These are the activations of a small neural network, seen along a few directions. Each row is one input.
In each table, some parts of the input vary, and every possible input appears once, in random order.
A made-up example of a description, with smaller parts first: values(2) and (point or line(11) or (line(4) and ring(5))).
Shared parts are said once, and a part with two or three values counts as separate values.
In the rows, zero is written as 128.

Other details of the inputs vary at random and push rows far along three fixed directions, the same in every table; ignore that.

Rows:
r1: [163 180 111  70 126  65 102 150 104 147  86 140]
r2: [158 138 156 126 139 159 189  65 105 105  89  96]
r3: [127 155 139 172 109 181 141 201 106  91 225 189]
r4: [ 88  36 132 182 161 153 121 122 155 134 113  95]
r5: [117 142 117  75  92  81  88 105 153 165  82  75]
r6: [165 121 172 112 116 155 175  92 110 104  81  98]
r7: [106  83 148 195 140 190 151 156 140 100 183 151]
r8: [190 182 159  94 126 133 165 135  90 107 122 173]
r9: [100 123  89 107 130  74  67 152 147 169 108 110]
r10: [179  89 169 123 164 143 171  86 113 128  76 130]
r11: [ 58  24 129 204 151 168 129 141 170 126 153 103]
r12: [ 92  93 120 220 161 196 156 152 109  95 187 132]
r13: [143 164 136 151 123 159 151 193 101  91 190 187]
r14: [ 59 108  91 147 113 102  67 178 179 156 176 119]
r15: [ 82  50 146 170 120 166 130 111 168 130 135  76]
r16: [165 111 149 119 152 148 174  45 118 112  95 130]
r17: [ 87 137  89 112  96  98  73 102 165 151 152  99]
r18: [123  54 157 127 150 132 151  62 150 138  44  71]
r19: [193 170 151 102 136 133 167 134  89 115 120 186]
r20: [118 180  99 108 106  95  86 184 135 144 169 162]
r21: [161 105 165 121 146 147 183  98 105 105  68 113]
r22: [186 177 139 106 143 120 141 164  79 118 134 192]
r23: [100 150  93 102 121  80 104  99 135 154  84  75]
r24: [181 171 157 121 108 151 153 140 104 111 158 179]
r25: [122 172 109  70  92  77 104  73 135 158  70  54]
r26: [109 169  96 115 116  89  88 196 123 139 162 167]
r27: [ 65 125  77 137 115 104  69 127 173 145 177 116]
r28: [147 175  89  97 134  84  90 121 121 146 146 167]
Each input here is: line(4) and (values(2) or line(5)).
- The inputs of r2 and r12 match in every part but the line(4) part. If r27 is changed in the same way as r2 into r12, which row does it become? => r28
- Which other rows agree with r3 in the line(4) part? List them by row number. => r5, r6, r15, r17, r24, r25
- Change only the values(2) part in r23. List by row number the other rows that result. => r16
- Change only the line(4) part in r10. List by row number the other rows that result. => r11, r14, r15
